Each row below holds a small network's activations on one input, seen along a few directions.
In each table, some parts of the input vary, and every possible input appears once, in random order.
A made-up example of a description, with smaller parts first: one of 8 places around a ring, together with either a single point or one of 9 places along a line or (one of 3 separate values, together with one of 6 places along a line).
Shared parts are said once, and a part with two or three values counts as separate values.

Other details of the inputs vary at random and push rows far along two fixed directions, the same in every table; ignore that.

A family of inputs:
R1: [ 19  15  -7 -10   7  24 -33  20  15 -23  30  19 -36  17]
R2: [-16  -2  30   0 -17  13   0  -1 -19  25 -18 -32  21   8]
R3: [-11   8  15   7   3   2 -10 -12  -6   1  -6  -7  13  14]
R4: [ -1  -3 -10   1   6 -20  13  -9   2  -5  -5   4   4 -12]
R5: [ -5 -15 -15  14   9 -38  34  -9  10   7  -1  10  15 -23]
R6: [  6  -1  -3   2  -1  -1   7  16   9   0   8   7 -19 -11]
R7: [ 12  10  -9  -8   7   7  -7  -7   1 -14   5   9  -6   3]
R8: [-12 -10  30  -5 -21  10   5  -8 -19  29 -29 -32  32  -2]
R9: [ -5 -16   9   0 -11  -8   5  -3  -6  17 -15 -16  10  -9]
R10: [  6 -19 -15   7   5 -29  21   7  22   5   3   5 -10 -31]
R11: [-3  4 -4  8  5 -7 15  1 -2 -2  7 14  1 -1]
R12: [-11  -1   8  12   0  -8  10 -12 -11  12  -3  -1  19   5]
R13: [  3 -19 -12   4   0 -21  12   8  17   3   7   8   4 -15]
R14: [ -7  15  14   3  -2  13 -11  -9 -18   3  -5 -11   7  19]
R15: [  9  14 -10   3  15  -2  -4   0   8 -16  16  17 -20   3]
R16: [  5  20   1  -5   7  17 -16  -3  -7 -12  11   1  -8  20]
R17: [-12   6  12  11   1  -6  12  -6  -9   8  -9  -3  10  -1]
R18: [  6  -8 -21   6   6 -23  17  -6   3  -4  -9  10   1 -21]
R19: [  8 -12 -29   3  10 -30  15  -3  15 -14  -6  15   1 -25]
R20: [-38   7  18   4  -3  24  -1 -25 -13   9 -22 -20  30  24]
R21: [10 -1  0 -4  1 10 -6  8  8  0 21  7 -8  7]
R22: [-25 -37 -28  12  -1 -34  47  -3  28  11 -22  -4  11 -41]
R23: [ 18   6 -11 -17   3  16 -27  17  12 -24  19  15 -29  10]
R24: [  3  22   6   4   7  18 -18  -2  -7 -10  12  10 -15  20]
R25: [ -3  -4  14   7  -7   3  -4   1  -3  16  -2 -11   0   0]
R26: [ -8 -10 -18  13   5 -39  37   1   4   3 -13   4   6 -30]
R27: [ 16  23 -13  -6  13  20 -24   9   7 -31  34  32 -25  26]
R28: [-13   1  33  -9 -19  22  -9  -1 -21  19 -16 -26  16  13]
R29: [  8   1 -24   2   9 -18   8   3   6 -17   6  21 -18 -13]
R30: [ -8  -9  29  -3 -19  14  -9 -13 -20  29 -25 -33  29   5]
R31: [  4   8  -8  -6   7   1 -12  -2   1 -20   5  12  -8   8]
R32: [ 20  12 -13 -13   6  21 -31  22  12 -25  26  14 -33  16]
R33: [-10  -2  31   2 -14  21 -12  -5 -18  25  -1 -20  20  21]
R34: [  2 -22 -15   5   1 -32  24   5  15   9  -6  -7   2 -30]
R35: [ -1   6   3  -2  -2   3   6  -6 -11   0 -12  -1   9  -1]
R36: [ 25   7 -13 -19   3  23 -30  15  12 -23  18  15 -26   9]
R37: [-15   8  21   2  -3  10 -14 -14 -17   5 -13 -21  24  22]
R38: [ -3   2  17  -1 -10  16 -13   2 -12  13  -4 -20   3  12]
R39: [ 11   6  16 -18  -8  31 -25  -3  -7   4   1 -14   2  14]
R40: [  7  10  10  -6  -6  28 -11  15  -3  -1  20   7 -12  18]
R41: [ 15 -12 -22  -8   5 -17   8  11  19 -10   8  12 -20 -23]
R42: [ -5 -10 -17   7   3 -35  32  -1   3  -2 -13  10   3 -28]
Each input here is: one of 2 separate values, together with either a single point or (one of 4 places along a line, together with one of 5 places along a line).
Changing only the choice among 2 separate values turns R25 into R24. The same change can be made to R38. Which row results? -> R14
Changing only the choice among 2 separate values turns R4 into R41. The same change can be made to R7. Which row results? -> R39
Which other rows does R28 become when the place on the line of 4 takes its other values? List them by row number. -> R9, R23, R41
Which other rows does R37 become when the place on the line of 5 takes its other values? List them by row number. -> R3, R19, R27, R31
